Each row below holds a small network's activations on one input, seen along a few directions.
Each table varies a few parts of the input and shows all the possible inputs, shuffled.
Descriptions start from the smaller parts, as in this example, which fits no table here: line(4) and (point or ring(11) or (values(2) and ring(8))).
Shared parts are said once, and a part with two or three values counts as separate values.

Other details of the inputs vary at random and push rows far along two fixed directions, the same in every table; ignore that.
To show where, the next rows are all for the same input, with only those details redrawn:
[ 23  11  22 -27  -5   2  10  19  11  13  -7]
[  1  45 -16  21  16  -5 -25  20 -12 -28 -14]
[  0   7   1  11 -17  17 -11 -20   5  -6   2]
[ 25  13  22 -29  -3   0  10  23  11  13  -9]
[  0   6   1  11 -18  18 -11 -21   5  -6   2]
[ 24  10  23 -28  -6   2  11  20  12  14  -7]
[  0   8   1  11 -16  17 -12 -19   5  -7   1]
[  2   2   6   6 -21  19  -7 -22   8  -1   3]

A family of inputs:
row 1: [ 13  12   5 -19  -9  -7  11  20  15  21 -17]
row 2: [-11   3   2  12  -1   0   9 -17  14  -3  16]
row 3: [  1  43 -20  23  15 -17 -24  13 -14 -18 -25]
row 4: [ 11   7   6 -20  17   3  15  20   8  27   9]
row 5: [ -5  24 -22  11  48  -2 -19  29 -17 -23  -8]
row 6: [ 11  -7 -10  13 -17  -8 -11 -13 -14   0  18]
row 7: [ -9  -8   9 -30   1  -9  12  26   6  15 -11]
row 8: [ 12 -17   8 -28  22  -3  14  10   3  25 -10]
row 9: [ 15   6  22 -25   9 -11  27  12  13   7  10]
row 10: [ -6 -14   4  20  -4   8  28 -18  -3 -16   3]
row 11: [ -4  -9 -10   9  -4  11   1 -37  -2  19  12]
row 12: [ 18  10  21 -23  -5   1  11  23  18  20  -9]
row 13: [ 12 -20  11 -14   4 -11   2  36   9  14   5]
row 14: [ -5 -16  -8  22   1  26  16 -19 -14  -2   3]
row 15: [ -3 -22 -10   1   7  17  -6 -31  -8  -3   5]
row 16: [  1  12 -19  21  23 -18 -28  35 -17 -27   0]
row 17: [  6 -14   0 -31  19  -1  19  24  12  27 -10]
row 18: [ -9  11 -35  28  18 -25 -26  36 -12 -19 -10]
row 19: [ -6  44 -15   6  18 -22 -16  20 -34 -25  -4]
row 20: [ -2 -28  -7  15 -10  -8 -14 -11  -4   2   4]
row 21: [  0  31 -17  33  14   0  -6  26 -23 -34 -30]
row 22: [-21 -25  -8   9  -6   3   9 -28  19  -4   3]
row 23: [ 23 -22  16  -6 -10  -6  28  31  -8  13   1]
row 24: [  7  -2   1   3 -25  13  -6 -35   0  -3  -1]
row 25: [ -4  -5  24 -34   9  -4  11  33   6  13  -3]
row 26: [-15   1   8   0 -18  12  -3 -21  -6   1  20]
row 27: [ -2  -1  -6   6   3  20  -1 -21  -2   7  20]
row 28: [-16 -14   0  -3  -9   7  -9 -23 -14 -14   3]
row 29: [ -1   8  12 -32  -9 -13  20  24   4  27   0]
row 30: [ 17 -12  18 -35  16 -16  25  10   7  -2  -6]
row 31: [ -8  -7   1  11 -10  -5  10 -40   7   2  11]
row 32: [ 28 -21  12 -29   3 -19   7  29  -5   9  -1]
row 33: [-24 -16   1   4  -9   3  -9 -24  -8  -2  -1]
row 34: [-11 -17  -7   6 -18  13  -8 -17  17   2 -17]
row 35: [-16  -7  -8  12 -15  -1  13 -32  17   3  12]
row 36: [  4  -8  25 -20  -7   2  35  23 -12   8  -6]
row 37: [ -4  -8   2   6  -6  18 -16 -12   7 -14 -10]
row 38: [  6  36 -28  12  33 -10 -14  11 -28 -16  -2]
row 39: [-23 -15   6   1  -9  16 -10 -19  -4 -11  10]
row 40: [-16 -21  -7   9   9  24  -6 -19   8   6  10]
row 41: [ -5 -18   1   8 -13  10 -12 -27   7  -1 -18]
row 42: [ -1  32 -24  32  19 -25 -26  39 -16 -14   7]
row 43: [ -6 -14 -17  21 -26  -5  -8 -13   4  14  18]
row 44: [  3  26 -20  13  22 -10 -27  16 -18 -37 -30]
row 45: [  1   6   3   8 -18  17 -10 -20   6  -5   2]
row 46: [-23  -2   6   6 -21  13  -3 -21   1   7  20]
row 47: [  2  -9  -5  19 -18   3 -13 -11  -4   1  26]
row 48: [-17  27 -17  22  43 -20 -12  27  -2 -35  -9]
row 49: [ 25  -2   8 -15  -3 -28   8  27  -4  27   4]
row 50: [ 10 -10  18 -28  20 -23  24  15  11   8 -12]
row 51: [ -1  -3   0   5  -9  -2  10 -38   0 -10  15]
row 52: [-13 -22   6   6   0  11   4 -29  12 -15  12]
row 53: [ 11  -9  21 -25   1   5   6  23  21  12 -17]
row 54: [-15   1   4   1 -16  -3  -2 -23  -9  10   7]
row 55: [-12  -1 -22  12  -2  11   1 -20   4  16   9]
Question: What do these inputs look like to the network?
Answer: values(5) and (point or (values(2) and ring(5)))
Question: Which other rows does row 49 become when the values(2) part takes its other values? List them by row number.
Answer: row 20
Question: Which other rows agree with row 15 in the values(5) part? List them by row number.
Answer: row 4, row 5, row 8, row 11, row 14, row 17, row 27, row 38, row 40, row 55

A family of inputs:
row 56: [ 24  47  24 -33  -2   5  -2  29  18   9 -26]
row 57: [ 27  13   0  -3   9 -24  -3  42 -14   9  -6]
row 58: [-23  19 -36  44  -3  -2 -37  -3 -21 -20   7]
row 59: [ -9  15 -40  47  -5  -2 -36  -6 -17 -14   4]
row 60: [  6  -2  15 -18  19 -18  20  33   3  -4 -19]
row 61: [-19  15 -26  45  -3  -5 -34  -5 -28 -26   8]
row 62: [  9  20   3 -14  13 -28   6  46   9  14  -3]
row 63: [  6   3   9 -16  24 -13   1  41 -11  -8 -19]
row 64: [-13 -24   6 -16   1  11   6 -26  20  13   2]
row 65: [-13 -31   4   2 -10  14   6 -48   2 -12   8]
row 66: [ -3  -3   2  -4  -5  11   9 -19  12  24  24]
row 67: [ -3 -34  17  -7 -14   7  19 -19  12  -6   1]
row 68: [-13  28 -28  42  12  -2 -14 -18 -27 -31  18]
row 69: [-26  14 -30  24  23  -3 -19 -12 -10 -27 -11]
row 70: [ 10  31  -5 -12  23 -15  14  33  -7  12   3]
row 71: [ 28  -1   6 -19  23 -15   6  43  -7  -6 -19]
row 72: [-12 -28   7  -5 -13  10  14 -16  19   7  -4]
row 73: [-17   6 -40  45  12   7 -36  -8 -13 -29 -13]
row 74: [ -7 -28  14 -13  -3   7  15 -28   6   4   0]
row 75: [ 35  42  30 -31  -8   1   8  27   3  -7 -25]
row 76: [ -5 -23   9  -4   0  21  20 -35   2  -6  11]
row 77: [ 24 -31  12  -5 -32   5   7 -14   2  19  17]
row 78: [-22   5 -16  19  17  -3 -13   3   9 -18 -10]
row 79: [  4 -12  14  -6 -13  10  23 -25   1  20  23]
row 80: [-21 -19  -2   4   2  29   5 -42  16   7  13]
row 81: [  8 -33   7  -1  -9  12   2 -13   3   6  -6]
row 82: [  2 -24   9   3 -31   7  -1 -18  -6   5  22]
row 83: [  3 -33   3  -6  -8  17  -5 -14  20  18  -1]
row 84: [  5  -1   6 -26  17  -6   5  40   1   6 -17]
row 85: [  2   8 -22  23  -1  -5 -27   7  -2   5   6]
row 86: [ -1 -23  10  -6 -32   2  17 -14  17  25  14]
row 87: [ 20  19   7 -23  17 -32  14  33 -13   1   1]
row 88: [-11 -31   9 -12  -9  19  -4 -11  17  13   3]
row 89: [  7 -26  18  -6 -31  -3  20 -16   8  11  18]
row 90: [  8  25  -6 -16  17 -27   6  32  -7  11  -3]
row 91: [ -7  50  -8  35 -14  18 -32 -24 -12 -38 -20]
row 92: [  6  18   2 -25  38  -6  21  34   1   5 -14]
row 93: [  9   8  13 -24  34  -5  26  24  -4   1 -10]
row 94: [-22  20 -28  53  -1 -14 -23  -9 -19 -32   5]
row 95: [ 11  22   3 -13  19 -30   9  29 -14   4  -3]
row 96: [ -5 -35  11  -4 -16  17   2 -21   0  -7   5]
row 97: [ 13  11  26 -21 -41  32   5 -26  23  15 -12]
row 98: [ -1 -21  10 -11 -24   7  -3  -5  13  29  19]
row 99: [-13  20 -20  14  11 -13 -17  -2  -4  -1   9]
Question: What do these inputs look like to the network?
Answer: line(4) and (point or (values(2) and line(5)))
Question: Changing only the line(4) part turns row 99 into row 95. The same change can be made to row 56. Which row results?
Answer: row 91
Question: Changing only the line(4) part turns row 78 into row 60. The same change can be made to row 66. Which row results?
Answer: row 79
Question: Start at row 92 and move only the line(5) part, one step at a time. The first step leads to row 69. Which rows follow, in order?
Answer: row 72, row 84, row 73
Question: Start at row 83 and move only the line(4) part, one step at a time. The first step leads to row 73. Which rows follow, in order?
Answer: row 81, row 71
